Each row below holds a small network's activations on one input, seen along a few directions.
Each table varies a few parts of the input and shows all the possible inputs, shuffled.
Descriptions start from the smaller parts, as in this example, which fits no table here: one of 8 places around a ring, together with either a single point or (one of 2 separate values, together with one of 4 places along a line) or one of 9 places along a line.
Shared parts are said once, and a part with two or three values counts as separate values.
In the rows, zero is written as 128.

Other details of the inputs vary at random and push rows far along three fixed directions, the same in every table; ignore that.

A family of inputs:
x1: [124 120 127 145 148 161 146 106 121 110 141 136 106 131 121]
x2: [118 184  94 128  99 160 127 135 110 135 124 132  71  76 157]
x3: [148  76 136 159 158 121 141 148 117 117 128 114 167 192 111]
x4: [109 122 109 143 151 166 160  78 120 119 136 133 107 113 146]
x5: [113 129 153 111 148 154 151  65 149 109 162 148  93 112 120]
x6: [160 101 167 129  77  85  79 177 144 150 126 122 181 130 104]
x7: [154  64 154 124 153  86 142 158 143 109 113 134 184 195 106]
x8: [135 149  92 137 137 130 136 163 120 120  99 111 119 153 133]
x9: [144 142 116 118 142 107 131 160 138 103 105 138  80 149 137]
x10: [133 125  88 162 136 153 133 149 127 112  91 111 102 155 145]
x11: [130 113 140 123 145  79 131 156 130 138 108 115 192 192 127]
x12: [ 92 148 132  92 160 145 168  60 127 122 154 149 118 104 144]
x13: [ 97  86 157 129 111 132 113  64 125 175 178 119 209  85 113]
x14: [123 145 179  91  42  91  44 131 140 190 167 130 161  31 110]
x15: [152 117 110 155 134 143 130 157 113 108 116 136 112 146 126]
x16: [159 203  82 156  61 135  76 212 114 143  86 103  73  97 151]
x17: [102 136 137  96 141 128 143  95 124 137 132 128 141 118 129]
x18: [111 143 131 107 160 126 153  88 142 106 137 146  88 127 124]
Each input here is: one of 3 separate values, together with one of 6 places around a ring.
Q: Changing only the choice among 3 separate values turns x5 into x6. The same change can be made to x1. Which row results?
A: x3
Q: Which other rows does x17 become when the choice among 3 separate values takes its other values? List them by row number.
A: x11, x12
Q: Which other rows does x9 become when the place on the ring of 6 takes its other values? List them by row number.
A: x2, x4, x7, x12, x15
Q: Which other rows does x14 become when the choice among 3 separate values takes its other values? List them by row number.
A: x9, x18

A family of inputs:
x19: [156 156 131 140 115 122 124 155 129  92 101 132  46 150 147]
x20: [151 100 166 117 108  94  99 156 139 135 127 139 147 144 100]
x21: [150 164  94 116 134 124 150 177 123 102  77 146  68 145 153]
x22: [151  79 145 153 108 133 106 152 136 137 129 126 179 134  99]
x23: [ 90 121  94 125 178 174 186  50 115 108 132 139  99 125 136]
x24: [148 191 101 116 101 114 108 184 119 128 110 140  80 108 156]
x25: [110 145 142 113 129  89 123 117 138 141 123 123 151 135 134]
x26: [117 162 143 107 127 101 135 132 133 138 135 123 160 139 123]
x27: [154 103 174 107  76  98  74 168 144 145 130 136 161 110  95]
x28: [100 130 170 106 160 152 154  35 143  99 183 157  72  99 137]
x29: [ 95  99 113 129 185 141 171  72 124 121 126 113 162 170 141]
x30: [147 116 138 113 132  87  95 161 145 142 136 130 155 137  86]
x31: [139 157  75 178 139 133 131 184 110 111  62  97  81 183 167]
x32: [ 89 175 135 124  89 175 117  90 110 170 179 110 128  42 133]
x33: [129 112 131  86  91  81  96 162 145 165 110 128 177 101 111]
x34: [107 161 111 130 103 167 116 109  98 148 164 131 119  60 149]
x35: [139  65 144 152 163 140 153 109 137 110 143 127 171 174 110]
x36: [135  69 146 158 164 129 161 105 126 115 138 120 166 176 126]
x37: [113 156 125 136  93 176  91  96 127 154 179 124 100  24 111]
x38: [100 119 130 101 187 104 176  84 151 112 116 130 147 182 137]
x39: [136  95 114 125 117 126 122 156 101 148 113 128 199 128 115]
x40: [161 137  94 181 116 157 125 162 125  97 102 117  51 150 151]
Q: Changing only one part turns x37 into x30. The same change can be made to x34. Which row results?
A: x24
Q: What is each input in this table made of?
A: one of 2 separate values, together with either a single point or one of 4 places along a line or one of 6 places around a ring
Q: Which other rows does x21 become when the choice among 2 separate values takes its other values? List them by row number.
A: x39
